Each row below holds a small network's activations on one input, seen along a few directions.
Each table varies a few parts of the input and shows all the possible inputs, shuffled.
Descriptions start from the smaller parts, as in this example, which fits no table here: one of 5 places around a ring, together with either a single point or one of 9 places around a ring or (one of 2 separate values, together with one of 6 places along a line).
Shared parts are said once, and a part with two or three values counts as separate values.
In the rows, zero is written as 128.

Rows:
x1: 125 103 115 122 128 130 184 66 103 116 177 142 160 65
x2: 130 133 165 165 163 171 199 71 113 87 187 86 173 81
x3: 153 74 102 158 36 135 81 130 134 153 152 150 120 90
x4: 112 121 135 131 79 110 80 186 132 133 29 130 102 187
x5: 128 208 175 126 245 149 167 152 138 100 148 81 130 175
x6: 112 155 110 61 182 90 138 130 126 124 106 136 115 160
x7: 107 120 66 26 145 42 118 132 136 153 84 180 90 145
x8: 122 119 115 109 89 100 59 192 140 148 58 145 89 176
x9: 154 119 165 226 86 196 97 147 135 142 175 97 126 115
x10: 122 171 176 183 138 161 70 200 139 133 78 91 95 198
x11: 151 162 161 174 190 182 183 93 134 103 234 78 160 86
x12: 119 107 140 142 137 149 200 69 102 97 164 121 181 73
x13: 159 98 91 139 70 138 100 119 146 159 174 156 123 84
x14: 108 177 178 119 219 134 183 131 118 83 94 92 146 170
x15: 99 148 126 75 182 91 163 118 106 106 86 140 129 158
x16: 123 154 105 67 155 98 109 150 141 147 99 142 103 165
x17: 93 152 149 97 191 113 180 119 106 91 68 122 147 165
x18: 143 74 123 180 29 140 100 128 126 141 127 134 140 100
x19: 125 146 102 90 123 100 76 169 148 151 82 150 88 171
x20: 109 139 167 163 107 139 78 192 136 130 49 113 106 199
x21: 156 110 93 118 102 135 130 97 139 156 187 148 138 75
x22: 145 113 101 113 129 125 156 79 119 131 194 140 150 70
x23: 135 76 55 77 92 74 129 71 126 156 174 184 121 49
x24: 143 92 156 213 57 170 93 130 127 132 145 113 139 113
What do these inputs look like to the network?
> one of 2 separate values, together with either a single point or one of 11 places along a line
The inputs of x22 and x6 match in every part but the choice among 2 separate values. If x21 is changed in the same way as x22 into x6, which row does it become?
> x16
Which other rows does x18 become when the choice among 2 separate values takes its other values? List them by row number.
> x4

Rows:
x25: 131 121 138 159 114 148 121 123 121 124 147 119 128 119
x26: 134 114 147 161 110 152 131 123 126 121 139 118 141 120
x27: 133 142 131 114 159 132 152 117 124 116 154 118 138 119
x28: 120 133 142 123 157 136 156 116 117 114 145 118 136 119
x29: 102 171 135 86 164 91 98 189 133 129 34 129 95 215
x30: 117 153 137 117 124 110 66 203 140 137 34 130 85 215
x31: 142 124 133 143 117 150 126 131 135 130 156 121 135 118
x32: 136 111 109 121 115 114 126 114 136 138 155 140 124 101
x33: 126 132 138 129 150 137 158 114 113 109 137 117 144 122
x34: 125 139 129 122 151 135 161 104 124 117 146 117 152 117
x35: 107 143 111 88 121 80 70 185 140 146 33 150 85 196
x36: 139 122 131 154 110 150 131 124 129 129 149 118 149 115
x37: 135 125 134 153 115 150 126 123 131 137 153 124 136 115
x38: 140 107 114 130 109 118 138 113 133 130 142 136 132 99
x39: 125 107 111 131 112 122 127 101 122 134 145 144 126 98
x40: 130 111 112 122 114 121 129 110 131 140 151 142 127 102
x41: 133 106 119 132 106 124 132 104 123 129 135 140 136 101
x42: 129 143 131 120 156 136 155 109 127 123 149 121 135 114
What do these inputs look like to the network?
> one of 3 separate values, together with either a single point or one of 5 places around a ring
The inputs of x29 and x30 match in every part but the choice among 3 separate values. If x27 is changed in the same way as x29 into x30, which row does it become?
> x31
Which other rows does x37 become when the choice among 3 separate values takes its other values? List them by row number.
> x40, x42
Which other rows agree with x38 in the choice among 3 separate values? List them by row number.
> x32, x35, x39, x40, x41

Rows:
x43: 98 139 162 118 169 88 146 171 101 104 68 117 141 164
x44: 118 127 138 157 139 141 181 109 83 81 171 111 165 78
x45: 103 169 116 49 231 110 168 149 121 107 95 129 105 159
x46: 145 164 163 136 113 150 90 170 150 157 73 106 118 188
x47: 118 122 155 187 136 177 143 108 113 107 191 94 123 98
x48: 159 115 161 173 89 186 127 138 143 137 181 100 152 90
x49: 133 136 106 90 203 130 226 90 119 106 201 117 141 83
x50: 164 79 84 121 65 136 94 90 142 158 195 166 142 88
x51: 137 153 156 140 191 141 218 85 132 95 188 91 161 106
x52: 113 127 145 152 100 134 61 188 155 149 71 142 115 168
x53: 107 115 80 61 110 61 89 136 121 162 69 177 84 138
x54: 154 82 115 154 46 146 136 78 138 137 153 140 153 90
x55: 96 157 163 152 163 118 111 151 129 138 84 93 107 191
x56: 129 82 71 99 83 114 122 63 113 142 173 176 122 55
x57: 113 186 165 111 219 99 164 129 142 98 82 102 138 189
x58: 137 121 109 121 78 111 89 154 131 138 44 138 106 174
x59: 145 105 135 195 80 182 89 119 128 133 173 145 140 78
x60: 137 124 80 89 89 82 48 177 142 154 94 161 91 168
The inputs of x51 and x44 match in every part but one. If x57 is changed in the same way as x51 into x44, which row does it become?
> x43
What do these inputs look like to the network?
> one of 2 separate values, together with one of 9 places along a line
Which other rows does x58 become when the choice among 2 separate values takes its other values? List them by row number.
> x54
Which other rows does x50 become when the choice among 2 separate values takes its other values? List them by row number.
> x60

Rows:
x61: 111 125 109 94 150 108 156 94 119 123 122 147 137 115
x62: 103 143 162 138 163 144 168 113 103 102 120 108 146 127
x63: 152 84 121 163 41 149 111 118 128 133 127 134 148 96
x64: 117 113 127 114 128 106 146 128 123 115 118 134 137 125
x65: 146 133 153 180 144 182 156 92 120 117 226 103 147 76
x66: 119 141 120 95 135 103 104 174 134 134 85 138 110 173
x67: 130 150 103 92 142 108 90 149 137 147 116 142 97 150
x68: 140 77 91 131 53 119 104 98 122 154 149 167 136 77
x69: 117 155 148 140 143 135 88 171 135 138 103 114 100 172
x70: 139 72 109 147 50 122 115 123 124 141 144 148 142 84
x71: 137 121 132 139 116 135 128 131 133 120 102 125 128 139
x72: 105 128 155 147 148 135 152 111 100 100 107 114 143 135
x73: 143 134 130 141 117 141 122 140 145 135 115 116 120 140
x74: 114 118 130 112 147 108 162 113 118 105 121 131 146 121
x75: 109 151 147 128 136 127 95 172 125 136 77 124 105 188
x76: 133 138 124 123 135 113 111 158 144 141 136 122 114 138
x77: 121 146 149 155 135 141 100 157 139 138 123 112 105 149
x78: 139 156 136 122 137 131 97 169 150 137 102 114 113 173
x79: 115 123 148 158 121 135 119 131 116 123 107 121 120 141
x80: 132 153 133 108 129 126 103 170 142 134 71 124 113 188
x81: 125 115 101 104 122 106 121 111 125 140 120 153 112 117
x82: 124 109 121 121 121 107 131 136 127 127 118 137 123 127
x83: 121 133 145 162 124 144 111 140 129 136 121 118 111 140
x84: 132 123 121 128 123 113 123 141 139 141 135 131 116 128
x85: 130 82 137 183 50 147 102 118 110 133 132 133 141 99
x86: 127 146 123 109 143 109 98 172 142 135 116 130 109 156
x87: 107 121 152 151 130 132 132 122 108 104 106 122 137 139
x88: 113 131 137 105 163 116 179 114 120 108 132 122 148 115
x89: 113 132 117 88 166 114 170 88 115 116 137 139 142 109
x90: 133 140 102 106 136 113 102 135 142 149 136 140 104 126
x91: 124 141 147 122 159 142 176 110 121 98 118 114 159 127
x92: 155 124 105 128 148 154 158 71 133 137 242 128 145 57
x93: 116 119 106 96 130 103 135 104 120 128 121 148 128 118
x94: 125 133 141 128 141 133 162 111 120 103 106 119 155 134
x95: 169 138 138 160 138 182 166 92 134 123 222 100 161 78
x96: 132 128 100 109 125 110 114 119 135 152 137 143 109 121
x97: 155 124 126 145 144 155 167 95 132 130 240 115 155 66
x98: 119 149 103 78 134 99 96 151 131 148 88 153 100 168
x99: 132 123 138 132 123 132 141 121 124 103 103 122 144 138
x100: 143 147 134 138 130 142 110 157 156 137 119 114 116 148
The inputs of x88 and x62 match in every part but one. If x86 is changed in the same way as x88 into x62, which row does it become?
> x69
What do these inputs look like to the network?
> one of 4 places along a line, together with either one of 2 separate values or one of 8 places along a line
Which other rows does x97 become when the choice among 2 separate values takes its other values? List them by row number.
> x70
A walk changes only the place on the line of 4. It starts at x79 and steps to x71. List the rest of the walk in order.
> x82, x81
